[[5233, 6109, 6178, 4946, 4520, 3629, 5504, 3249, 5234, 3177, 6509, 4580, 5570],
 [5290, 6357, 5364, 3852, 5296, 6430, 5708, 5667, 4166, 7272, 4525, 6014, 4579],
 [4975, 7193, 5849, 3393, 5261, 3801, 5798, 4367, 3803, 7786, 6340, 4050, 6631],
 [5451, 3391, 4570, 6600, 5507, 4175, 4374, 4538, 4883, 4886, 4260, 4638, 5672]]
Counting starts at 1.
The entry just right of the smallest entry: 6509
The entry just left of 6430 is 5296
Find the entry just left of 5798.
Answer: 3801
Find the entry at row 1, column 3.
Answer: 6178
The top-right entry: 5570
Find the maximum.
Answer: 7786
Find the entry just right of 4886.
Answer: 4260
The entry in row 2 and column 2 is 6357
The minimum: 3177
The entry at row 3, column 1 -> 4975
The entry in row 2 and column 1: 5290
The entry directly above 4570: 5849
The top-left entry: 5233
Find the bottom entry of the column that holds the smallest entry.
Answer: 4886
The entry directly above 5798: 5708
Find the entry just left of 3852.
Answer: 5364
Find the entry directly above the largest entry.
Answer: 7272
The entry in the bottom-right corner: 5672
Find the entry just right of 4570.
Answer: 6600
Find the entry just right of 3393.
Answer: 5261
Find the entry in the bottom-left corner.
Answer: 5451
Find the entry just right of 3391.
Answer: 4570
Find the entry just right of 3801.
Answer: 5798
Find the entry just left of 6178.
Answer: 6109
Find the entry at row 3, column 2.
Answer: 7193
Find the entry just left of the smallest entry.
Answer: 5234
Find the entry just left of 4538.
Answer: 4374
Find the entry just left of the largest entry.
Answer: 3803

[522, 750, 13, 50, 86]
Read off the entry just left of 86.
Answer: 50
Read off the second entry.
Answer: 750
Read off the 1st entry from the right.
Answer: 86

data = array([195, 102, 190,  96,  15,  70,  28,  56, 245, 115, 119,  51])
The entry just right of 119: 51
The entry just right of the largest entry: 115
The entry just right of 56: 245

Questions about the matrix below.
1) The entry in the top-right corner?
2) The last entry, reading row by row?
3) The entry just left of the smallest entry?
4) The third entry, reading row by row?
5) The bottom entry of the column that holds the largest entry?
6) The third largest entry?
7) The 1st entry, reading row by row?
8) The bottom-left entry?
  -6.96    55.73     8.36    22.03   -17.78  -215.25   -24.97  -151.84    69.12  -171.47    32.36  -208.35    35.97   -58.97
  -3.64  -188.07  -102.88    86.70   -43.41    32.07   -26.50    23.85    15.04    32.69   -70.08    19.98   -47.00    53.68
 -70.50   126.12    33.28  -137.34    43.78   -17.01     2.03   -15.06   -99.22   -39.48    76.88    -5.32   -26.23   -38.34
 -54.78  -116.51   -75.95   -44.68     7.40   174.32    -4.85   121.58  -115.94   124.50   -27.85   167.29   -91.57    63.27
  17.24   105.80    14.28   -82.17    11.54   121.45    -3.84   116.66   -78.47   205.62   -23.79   115.60    33.98  -122.27
-151.98  -128.92   -70.08   -91.70    38.02    38.47     0.38   -13.04  -138.74  -136.27    71.99    48.83  -168.66   173.55
 -19.45   122.26    24.59  -116.66    28.73    87.17     0.66    80.17  -100.13   128.30    16.99    88.18     8.19   -92.18
  79.54   -74.22   -61.75    94.38   -57.39    65.60   -29.14    81.95    48.43   193.19  -116.52    45.73    53.02   -90.67
-142.07   -17.52   -24.20  -141.99    54.26    32.63     6.14    -7.69  -153.73  -107.96    93.55    46.43  -131.87   106.36
  30.07    65.07    -4.55   -56.08     0.46   151.36    -6.67   141.03   -70.86   243.78   -49.82   141.06    32.55  -115.47
 -67.55    86.02    12.53  -141.62    43.79    81.72     5.10    59.06  -133.11    55.19    49.61    87.97   -43.94   -24.48
   8.83    26.15    -4.96    52.64   -30.53  -211.70   -29.16  -146.09    89.11  -153.77    10.52  -208.29    42.80   -59.91
  55.77    78.35    12.61    58.90   -39.27  -176.81   -30.46  -101.80   103.38   -49.57   -21.15  -178.83    94.58  -135.77
  38.11  -119.94   -80.50    63.52   -41.81   119.48   -22.60   107.77    -3.93   186.00  -100.67   101.53    -1.73   -27.15
 -85.51  -171.57   -85.59    40.88   -15.14  -111.66   -22.12  -110.36     3.06  -211.03    25.31  -106.99  -102.22   133.82
1) -58.97
2) 133.82
3) -17.78
4) 8.36
5) -211.03
6) 193.19
7) -6.96
8) -85.51

Read these off the table that follows. Indices start at 1.
1) Report the entry in row 2 and column 2.
2) Report the bottom-right entry.
3) Report the bottom entry of the column that holds the largest entry.
4) Report the entry at row 2, column 3.
5) Report the entry at row 1, column 1.
6) Report the entry just left of 3.6.
7) Report the entry just left of the smallest entry.
8) Report the entry in row 2 and column 1.
[[ -2.3  -1.3  -9.2   4.3   0.9  -9.3   3.4   6.4   4.6   0.4  17.8   1.5]
 [  2.3  -5.1  -6.3   5.4   8.1  12.6   7.4  -4.4  -0.4  -0.6 -19.2 -27.0]
 [ -0.1  -9.0 -12.1   5.0   7.2   4.5   0.0   3.8  -2.2 -20.9 -18.0  23.3]
 [ -4.0  -9.5 -10.5  -4.4   0.0   6.5  -3.5  -2.7  -1.1  -7.7   3.9   0.4]
 [ -1.3  14.0   5.5 -10.6  -1.7  -1.3  -9.4  -3.0  -3.7  -5.4   0.5 -27.4]
 [ -2.2   2.1   5.8  -7.3  -0.7  -4.4  12.2   7.3  -4.4  10.6  11.7  -1.5]
 [ -1.4   4.9   1.6  10.2  -5.9   9.3   8.9 -13.7   3.7 -10.5  -8.7 -41.9]
 [  2.9   5.3   4.4  -2.3   3.8  13.6  -9.8  -4.8   2.7  -5.0   1.8 -47.4]
 [  0.2  10.3   8.9  -8.0   0.9  -9.4  11.3   0.2   2.2  -3.5  -7.7   6.5]
 [ -2.0   1.0   1.0   1.7   3.2  -0.5  -3.7   3.2  -5.9  13.7   8.4 -12.3]
 [ -0.2 -17.1  -5.8  -7.4  -0.9 -11.6   2.8  10.3   0.0   8.0 -16.1  11.9]
 [ -4.0  -0.9 -19.3   8.0   7.7  -2.7 -11.0  -9.1  -8.5   3.6 -16.3  -2.8]
 [  1.8  14.9   1.9   8.7   3.1   9.6  -6.3 -11.4   0.4   8.3  28.2  25.4]]
1) -5.1
2) 25.4
3) 28.2
4) -6.3
5) -2.3
6) -8.5
7) 1.8
8) 2.3

Questions about the matrix below. Counting starts at 1.
1) Read off the entry in the bottom-right corner.
2) Read off the entry in the top-right corner.
3) Read off the entry directly above -11.9.
4) Read off the entry at row 3, column 2.
5) Read off the entry just left of -3.5.
6) Read off the entry at row 3, column 3.
7) Read off the entry directly above -34.7.
8) Read off the entry directly above 10.1.
[[ -4.9  11.4   0.0 -20.5 -31.9 -28.1   8.1 -18.2]
 [ -3.3  29.3 -22.3   5.9 -10.4 -15.1  37.7  -0.7]
 [-11.4  24.6 -23.8   9.0  -5.6 -14.6  32.4  11.4]
 [ -1.0  31.8 -21.7   0.4 -15.1 -16.5  38.5  -9.4]
 [ -0.9 -44.6   1.4  -2.9  22.0  -0.2 -54.0 -26.4]
 [ -0.3 -10.2  -5.0   5.3  -4.2 -23.1 -18.6 -20.0]
 [  9.8  -8.6  12.4 -18.4 -31.6 -21.5 -14.5 -32.6]
 [  0.5   6.3   4.6 -21.4 -34.2 -26.2   2.0 -23.8]
 [-45.4 -18.0 -15.6  -9.6  -4.1 -17.2  -8.6  43.4]
 [-45.0 -11.9 -17.2  -8.5  -6.9 -20.3  -2.2  43.8]
 [ 20.4 -35.6  16.5  -3.5 -13.3  -3.2 -41.3 -32.2]
 [-40.6 -17.5 -10.1 -14.3 -11.1  -9.6 -13.7  43.9]
 [ 29.1 -27.2  13.5   3.8 -11.7   3.1 -34.7 -33.7]
 [ -8.0  10.1  -2.6 -20.3 -27.0 -28.3   6.3 -17.5]
 [ 24.2 -25.2  17.1  -5.8 -22.5  -8.1 -30.9 -37.7]
 [-41.4 -11.4 -14.6  -7.9 -10.8 -15.2  -4.2  46.0]]
1) 46.0
2) -18.2
3) -18.0
4) 24.6
5) 16.5
6) -23.8
7) -13.7
8) -27.2
